Each row below holds a small network's activations on one record, seen along a few directions.
Each row is followed by the record's values for the fields Luko, Vene, Mese, Vud, Zozul, Kuler, Fimab.
Not every record has every field; a missing one is written absent.
The largest differences between rows may come from other fields.
Strong random noise was added to every row along 12 fixed directions; ignore it. To show where, here is one row again and again, with new noise each time:
[-2 278 257 -179 229 146 411 242 15 -45 -310 -155 -390 372 -63 -244 -275 377 556 83 -242 58 107 73 -297 328 -418 -271]
[356 -196 -7 345 313 -150 131 150 -430 87 153 -55 -425 -64 -341 -29 -268 279 59 -89 -246 -345 -146 202 -60 410 453 -490]
[426 -215 314 -47 15 -23 -62 -127 -17 120 40 124 -111 138 153 -144 152 97 220 79 122 83 -103 110 -203 159 111 -107]
[-434 269 -154 134 296 108 160 315 -37 -55 -250 -414 -155 298 340 -15 -323 100 147 85 -27 -500 32 284 -2 652 -88 -166]
[140 -356 -412 294 -96 -122 -250 -208 -631 154 151 -31 -250 -378 -580 149 65 -108 -28 42 -164 -41 -453 -39 30 -40 200 -12]
[-121 -170 -85 -471 -93 -130 -419 -384 77 13 174 -3 491 -405 -119 -83 141 -243 266 231 -15 148 640 -215 232 -191 730 427]
[170 -105 -388 -152 -207 221 -70 -450 -136 270 -441 -214 -112 -111 -164 -134 -438 586 -134 -27 148 154 -229 -387 -222 -56 297 -62]
[-294 -143 -529 517 -281 101 -234 -48 32 -78 -12 51 -256 -161 111 383 -266 57 -507 -82 182 -311 -423 -94 -46 -185 -47 69]
[-241 -23 -336 404 139 -43 -262 172 -336 -201 417 -86 23 -222 -522 -331 -352 166 58 251 -265 -98 -317 32 154 -132 412 161]
[-385 246 -247 329 166 94 -214 1 200 -418 -2 410 -411 56 154 -172 -232 389 325 457 250 79 175 31 -320 -604 -205 394]
[-60 154 -486 263 163 -415 8 22 -496 -28 -119 -131 26 -278 -10 225 -217 237 -168 -136 314 -57 168 -461 -68 68 575 276]
[-23 204 132 -272 -439 250 298 32 216 79 -407 -167 263 88 28 -223 167 -48 -60 -178 -3 193 -235 -121 34 -206 -482 100]
[58 -72 -312 119 -87 31 -566 -260 -253 150 230 -176 426 -35 156 28 42 57 -401 171 326 268 -490 8 157 54 297 200]
[47 190 37 391 420 -301 236 400 -91 -193 82 26 -199 71 228 39 -343 348 -24 -131 121 -381 297 26 -102 318 489 -153]

[-26 128 -341 -459 -196 69 -287 -377 -67 28 -163 -120 406 -279 -175 -19 101 19 -121 176 -1 653 19 -312 194 -487 14 471] -> Luko: t2 / Vene: g3 / Mese: p1 / Vud: absent / Zozul: absent / Kuler: d3 / Fimab: h5
[2 -71 188 -430 37 -89 -325 -216 462 -289 370 257 104 -188 138 -23 143 -268 376 295 -95 65 648 180 162 -331 245 232] -> Luko: t3 / Vene: g1 / Mese: p5 / Vud: absent / Zozul: absent / Kuler: d3 / Fimab: h5
[-92 72 25 -432 -105 -98 -7 -201 -96 150 -67 -129 79 81 -128 376 265 -404 240 -86 -46 277 -78 -229 11 132 -579 -83] -> Luko: absent / Vene: absent / Mese: absent / Vud: absent / Zozul: absent / Kuler: absent / Fimab: absent
[405 -55 14 -142 -310 108 162 -287 -85 251 -363 -105 366 -153 -37 -712 316 -7 -120 -98 175 -5 -463 59 125 -332 184 124] -> Luko: t2 / Vene: g1 / Mese: p3 / Vud: absent / Zozul: absent / Kuler: d3 / Fimab: h5
[112 -291 284 237 134 -211 -47 -33 161 8 13 367 -97 87 512 18 338 -261 81 -5 410 -373 72 94 -226 42 218 64] -> Luko: t1 / Vene: g1 / Mese: p4 / Vud: m1 / Zozul: s2 / Kuler: d3 / Fimab: h3
[-91 270 90 -422 -151 8 -71 -29 143 86 156 -261 695 48 -58 -29 -86 1 -170 -127 1 467 144 -314 264 54 65 70] -> Luko: absent / Vene: absent / Mese: absent / Vud: absent / Zozul: absent / Kuler: d3 / Fimab: absent
[251 173 38 193 506 2 8 -12 -207 90 -98 100 -9 110 308 -281 250 188 54 204 263 -213 350 676 144 132 357 -213] -> Luko: t1 / Vene: g3 / Mese: p1 / Vud: absent / Zozul: absent / Kuler: d3 / Fimab: h5
[-172 -179 -121 332 285 -114 -272 149 -69 -193 395 222 -268 -64 -57 324 -340 166 -6 216 -120 -29 336 -20 -82 139 370 49] -> Luko: t2 / Vene: g3 / Mese: p1 / Vud: m2 / Zozul: s3 / Kuler: d3 / Fimab: h5
[-56 -1 -188 96 -1 254 -25 -146 330 10 -198 146 -132 19 77 -32 -553 619 -391 -59 182 -25 31 -246 -178 -256 301 -152] -> Luko: t2 / Vene: g3 / Mese: p4 / Vud: m2 / Zozul: s2 / Kuler: d1 / Fimab: h4
[-160 -290 -85 -242 -130 235 -518 -137 -86 151 392 -241 439 -74 -200 215 330 -582 -144 257 -380 159 -289 421 504 238 -96 -32] -> Luko: t3 / Vene: g3 / Mese: p1 / Vud: m1 / Zozul: s3 / Kuler: d3 / Fimab: h4
[-159 23 -289 150 -102 23 -403 -198 -81 0 288 106 211 -226 -43 53 262 -225 -210 141 133 -7 61 243 290 -311 130 176] -> Luko: t2 / Vene: g1 / Mese: p2 / Vud: m2 / Zozul: s3 / Kuler: d1 / Fimab: h1
[-37 -195 255 6 -414 -44 -204 -39 581 -157 279 338 84 85 320 166 -97 -21 -85 -103 248 169 7 -450 -233 -240 -100 287] -> Luko: absent / Vene: absent / Mese: absent / Vud: absent / Zozul: absent / Kuler: d3 / Fimab: absent
[193 218 237 63 317 -37 -98 39 -30 41 148 88 211 304 339 -284 135 174 68 164 343 198 101 278 2 130 82 -50] -> Luko: t2 / Vene: g1 / Mese: p4 / Vud: absent / Zozul: absent / Kuler: d3 / Fimab: h5
[315 141 -6 -99 20 -270 -278 -109 63 -83 291 16 437 -88 363 135 33 124 -409 -48 334 356 1 -162 128 -134 463 245] -> Luko: t3 / Vene: g3 / Mese: p2 / Vud: m1 / Zozul: s3 / Kuler: d1 / Fimab: h1
[280 140 -132 -184 175 48 -27 -242 -183 106 -135 17 -216 16 -192 51 -70 308 11 83 -41 415 -81 14 -77 -128 -201 -223] -> Luko: t2 / Vene: g1 / Mese: p4 / Vud: absent / Zozul: absent / Kuler: d3 / Fimab: h5
[149 325 419 -171 -2 -410 726 422 -111 -113 -20 55 406 -304 -476 -261 473 -439 248 -425 -284 -74 514 -96 342 -284 95 39] -> Luko: absent / Vene: absent / Mese: absent / Vud: absent / Zozul: absent / Kuler: d3 / Fimab: absent
[273 6 211 -318 -517 283 321 -63 660 130 -204 87 45 -123 123 483 136 -175 -736 -588 -222 -97 97 165 299 -259 -305 -538] -> Luko: t2 / Vene: g3 / Mese: p2 / Vud: m1 / Zozul: s3 / Kuler: d1 / Fimab: h1
[-304 214 -231 -508 -12 178 -241 -298 220 72 48 -119 304 -190 -153 333 24 -180 -63 78 -198 180 721 150 416 -108 3 -92] -> Luko: absent / Vene: absent / Mese: absent / Vud: absent / Zozul: absent / Kuler: d3 / Fimab: absent
[634 228 103 -14 232 -192 -94 25 -501 230 136 -149 522 159 225 142 294 273 -490 -47 326 704 -144 71 141 300 201 0] -> Luko: t3 / Vene: g3 / Mese: p1 / Vud: m2 / Zozul: s3 / Kuler: d3 / Fimab: h5
[-58 -191 -19 -111 23 -47 -224 -21 -376 48 420 -116 -10 -115 -753 -74 -106 -130 331 132 -447 310 -260 -203 49 61 -24 -54] -> Luko: t2 / Vene: g1 / Mese: p5 / Vud: m1 / Zozul: s2 / Kuler: d3 / Fimab: h2
[-155 28 -239 -207 -106 279 -214 -295 -61 120 -50 -205 146 -15 -260 -208 -112 85 37 172 -32 175 -220 18 94 -127 -79 -22] -> Luko: t1 / Vene: g1 / Mese: p5 / Vud: m2 / Zozul: s1 / Kuler: d3 / Fimab: absent
[-258 207 -183 -15 414 217 -293 -79 66 -6 282 29 -40 -1 -88 138 -20 -10 35 288 -220 -199 554 754 400 99 67 -422] -> Luko: absent / Vene: absent / Mese: absent / Vud: absent / Zozul: absent / Kuler: d3 / Fimab: absent
[151 143 145 -240 47 -229 151 9 -24 44 -56 3 57 -27 100 361 123 -35 46 -184 44 161 491 -159 -23 165 64 -64] -> Luko: t1 / Vene: g3 / Mese: p2 / Vud: m2 / Zozul: s3 / Kuler: d1 / Fimab: h1
[-217 -47 -237 -29 -274 -61 47 -122 -125 -68 -219 -15 -228 -153 -144 -1 -8 -92 292 14 60 -13 17 -355 -219 -208 -252 383] -> Luko: t3 / Vene: g1 / Mese: p5 / Vud: m1 / Zozul: s2 / Kuler: d3 / Fimab: h5
[694 -208 354 486 361 -280 55 135 -364 53 282 212 -662 448 189 33 -188 473 246 -2 254 43 -494 56 -597 561 -50 -373] -> Luko: absent / Vene: absent / Mese: absent / Vud: absent / Zozul: absent / Kuler: d3 / Fimab: absent
[234 -225 258 -203 -253 -8 66 -77 340 -149 78 223 -117 -224 -122 -213 153 -188 215 -7 -255 -92 22 56 21 -401 76 93] -> Luko: t3 / Vene: g3 / Mese: p2 / Vud: m1 / Zozul: s3 / Kuler: d1 / Fimab: h1
[374 464 94 -9 148 -384 477 272 -237 -80 -123 20 303 -134 -102 -104 65 302 -186 -355 237 324 245 -392 23 -272 323 136] -> Luko: t3 / Vene: g3 / Mese: p5 / Vud: m2 / Zozul: s3 / Kuler: d1 / Fimab: h2
[-22 472 -348 201 377 -29 213 211 -438 80 -126 -387 -9 37 -142 110 -254 345 -322 -160 -42 -135 22 207 205 326 105 -385] -> Luko: t1 / Vene: g1 / Mese: p2 / Vud: m2 / Zozul: s3 / Kuler: d1 / Fimab: h1
[310 -388 -128 249 -153 -146 11 -78 -312 123 168 -61 -194 -237 -432 -36 -232 83 -66 -198 -140 -218 -406 -212 -59 110 393 -144] -> Luko: absent / Vene: absent / Mese: absent / Vud: absent / Zozul: absent / Kuler: d3 / Fimab: absent
[76 342 -80 -79 467 -83 379 159 -670 16 -421 -100 -262 20 -460 -202 118 252 557 245 -212 377 272 37 -150 48 -234 84] -> Luko: t1 / Vene: g3 / Mese: p1 / Vud: m1 / Zozul: s3 / Kuler: d3 / Fimab: h5
[395 88 382 -223 -42 -310 44 33 34 -85 177 136 407 -80 164 -213 611 -409 76 -14 90 280 -114 117 182 -284 -34 296] -> Luko: t3 / Vene: g3 / Mese: p2 / Vud: absent / Zozul: absent / Kuler: d1 / Fimab: h5

Here are new rows. What are their fields?
[-229 -275 -95 -128 -473 181 -249 -283 -28 149 -62 -61 460 -268 -195 -299 616 -724 55 162 -62 -55 -352 132 297 -374 -171 428] -> Luko: t1 / Vene: g1 / Mese: p4 / Vud: m1 / Zozul: s2 / Kuler: d3 / Fimab: h5
[107 -30 325 -53 29 97 -17 166 347 -107 102 119 73 297 190 -12 -285 327 -74 39 32 323 -124 -229 -227 55 -28 -26] -> Luko: t1 / Vene: g3 / Mese: p4 / Vud: m1 / Zozul: s3 / Kuler: d1 / Fimab: h4
[-226 -389 -142 15 -277 67 -242 -183 58 -75 55 -22 -288 -47 -173 -54 -217 -138 389 226 -154 -117 -453 -268 -274 -7 -182 250] -> Luko: absent / Vene: absent / Mese: absent / Vud: absent / Zozul: absent / Kuler: d3 / Fimab: absent
[518 395 237 -44 82 -3 511 28 -262 223 -357 124 -258 248 -78 122 402 159 -20 -293 147 400 -113 178 -132 -76 -782 -454] -> Luko: absent / Vene: absent / Mese: absent / Vud: absent / Zozul: absent / Kuler: d3 / Fimab: absent
[77 51 -198 637 139 -19 -299 145 -107 -249 445 194 -240 82 136 -41 -89 139 -298 184 164 -78 -643 401 18 -211 -147 -12] -> Luko: t2 / Vene: g1 / Mese: p5 / Vud: absent / Zozul: absent / Kuler: d3 / Fimab: h5
[37 103 94 -233 -81 292 41 -70 452 60 12 -95 29 151 118 168 -285 181 -250 -142 -123 -43 191 200 139 118 -109 -447] -> Luko: absent / Vene: absent / Mese: absent / Vud: absent / Zozul: absent / Kuler: d3 / Fimab: absent
[164 -126 60 -91 339 42 60 -165 -15 201 -218 -50 -184 109 230 -90 -9 101 119 38 135 -381 200 315 -54 375 325 -370] -> Luko: t3 / Vene: g1 / Mese: p4 / Vud: m1 / Zozul: s2 / Kuler: d3 / Fimab: h4
[-120 -308 48 -72 312 200 -406 -144 16 112 77 -77 -80 197 312 -81 -46 -3 313 498 -25 -190 264 435 -32 574 343 -12] -> Luko: t2 / Vene: g3 / Mese: p1 / Vud: m2 / Zozul: s3 / Kuler: d3 / Fimab: h5
[607 -222 221 -163 161 65 -36 -324 -267 331 -29 27 -261 121 -128 -2 266 35 257 91 -51 108 -123 397 -94 289 -78 -480] -> Luko: absent / Vene: absent / Mese: absent / Vud: absent / Zozul: absent / Kuler: d3 / Fimab: absent
[-45 240 -118 -108 -187 -85 109 -98 -265 199 -299 -138 210 12 73 119 526 -336 -21 -135 272 194 -113 -47 66 -36 -524 200] -> Luko: absent / Vene: absent / Mese: absent / Vud: absent / Zozul: absent / Kuler: d3 / Fimab: absent
[339 -197 -1 -195 -240 -94 -163 -314 74 291 -54 -234 541 -32 347 39 -160 165 -435 -261 429 55 -108 -433 11 288 692 41] -> Luko: absent / Vene: absent / Mese: absent / Vud: absent / Zozul: absent / Kuler: d3 / Fimab: absent
[90 -174 437 -43 -194 22 225 377 54 -66 307 -180 119 43 -508 -467 -187 -60 252 -111 -563 -39 -393 -97 55 171 41 -103] -> Luko: t1 / Vene: g3 / Mese: p2 / Vud: m2 / Zozul: s3 / Kuler: d1 / Fimab: h1
[269 23 294 16 -26 -48 -64 70 -21 22 177 -3 53 289 175 -90 15 165 53 34 147 330 -319 -59 -202 176 -149 17] -> Luko: t1 / Vene: g3 / Mese: p2 / Vud: m2 / Zozul: s3 / Kuler: d1 / Fimab: h1
[-326 -269 165 -81 96 -62 -281 5 192 -12 343 9 88 9 181 171 98 -493 262 169 -158 -374 457 219 142 418 252 12] -> Luko: t2 / Vene: g1 / Mese: p4 / Vud: m2 / Zozul: s2 / Kuler: d3 / Fimab: h5
[166 160 29 10 131 -34 -142 -115 219 -104 31 260 -239 203 402 290 -45 274 -75 70 301 270 60 7 -241 -115 -270 -15] -> Luko: absent / Vene: absent / Mese: absent / Vud: absent / Zozul: absent / Kuler: d3 / Fimab: absent
